A small network was trained on made-up records. Each row is its average activation on records with the value named, seen along a few directions.
Values that are neighbours, or in one group, have similar rows; names and order tell nothing.
(in the rows, 500 means zero)
Strong random noise was added to every row along 5 fixed directions; ignore it. To show where, here is one row again and again, with new noise each time:
[546 523 454 230 311 447 269 391 615 448 688 376 289 594 558 661 583 606
 548 784]
[443 454 442 391 439 452 416 748 718 632 334 625 396 369 472 409 515 465
 424 593]
[314 484 435 479 516 549 350 553 591 377 443 509 560 683 451 409 499 430
 537 628]
[611 386 454 361 421 385 388 544 593 350 661 408 348 477 592 632 560 631
 366 614]
[667 356 513 517 565 500 679 360 455 594 603 476 520 110 534 609 446 560
 433 313]
[527 182 447 522 580 582 423 452 383 292 373 390 632 496 601 547 505 601
 319 329]
[678 322 453 218 312 428 355 601 637 671 386 488 251 237 617 626 582 663
 330 561]


Values of E:
e10: [573 280 521 664 698 493 569 755 388 257 422 536 662 537 593 480 555 598
 312 238]
e6: [516 648 486 495 419 379 502 466 591 335 888 460 439 592 434 533 544 478
 626 716]
e13: [379 690 522 423 426 541 435 628 565 596 352 541 431 605 440 374 443 459
 492 531]
e3: [519 435 487 733 586 394 625 748 526 541 326 651 504 523 455 369 531 380
 387 415]
e1: [502 512 476 437 364 406 282 572 546 410 434 488 353 778 630 581 604 527
 355 677]
e11: [610 303 451 518 553 412 460 475 460 131 712 363 516 538 613 643 511 633
 321 457]
e2: [543 402 495 595 612 488 619 595 447 454 548 554 549 421 595 571 510 560
 411 341]
e5: [673 398 530 552 573 313 662 916 550 659 418 704 411 164 586 496 520 566
 312 377]
e7: [620 525 554 311 298 464 333 538 446 546 402 375 324 625 515 609 557 667
 460 614]
e4: [588 483 492 397 386 522 400 182 361 502 397 357 432 627 593 595 572 511
 523 524]
e8: [615 608 454 580 566 308 587 589 595 231 926 436 402 537 523 531 545 540
 473 648]
e9: [616 486 585 537 505 499 652 466 403 532 529 387 515 357 517 502 453 565
 365 265]
e12: [477 777 633 480 399 530 558 311 414 627 625 469 464 631 432 517 434 517
 725 591]
E is arranged as 3 separate groups.
- List the group mates of e13, in the order listed. => e7, e9, e12
- List the group mates of e2, in the order listed. => e10, e6, e11, e5, e8

Values of G:
g10: [678 277 588 590 531 442 545 771 339 375 400 464 618 470 467 495 528 636
 346 302]
g2: [631 360 436 403 313 338 353 574 634 351 446 376 293 469 585 562 510 569
  77 518]
g3: [653 146 465 540 494 370 303 494 284 186 324 369 461 781 775 670 671 669
 223 496]
g4: [589 715 641 368 314 439 588 429 585 612 821 481 289 447 527 668 421 674
 498 561]
g9: [305 520 474 671 589 655 485 130 364  78 539 277 682 967 493 441 388 488
 476 400]
g5: [615 455 506 791 763 398 829 567 458 540 719 720 566 190 603 599 472 402
 382 255]
g11: [493 258 412 394 565 481 368 728 577 509 317 639 448 361 559 526 543 544
 437 560]
g7: [283 566 410 356 483 563 317 433 665 232 713 366 497 760 375 439 489 501
 699 795]
g6: [475 651 562 427 549 481 471 693 461 362 569 411 413 746 634 478 549 614
 468 473]
g1: [640  98 414 382 488 623 377 420 375 426 414 346 640 238 694 651 601 666
 323 318]
g8: [889 546 531 735 569 181 820 580 441 453 836 478 458 232 422 535 546 486
 452 441]
G is arranged as a ring.
- A walk along G starts at g8 and steps to its neighbour g3. Put g9, g5, g11, g6 in the order it reaches them. => g5, g11, g9, g6
- List every value one step from g7, in the order listed. => g2, g1
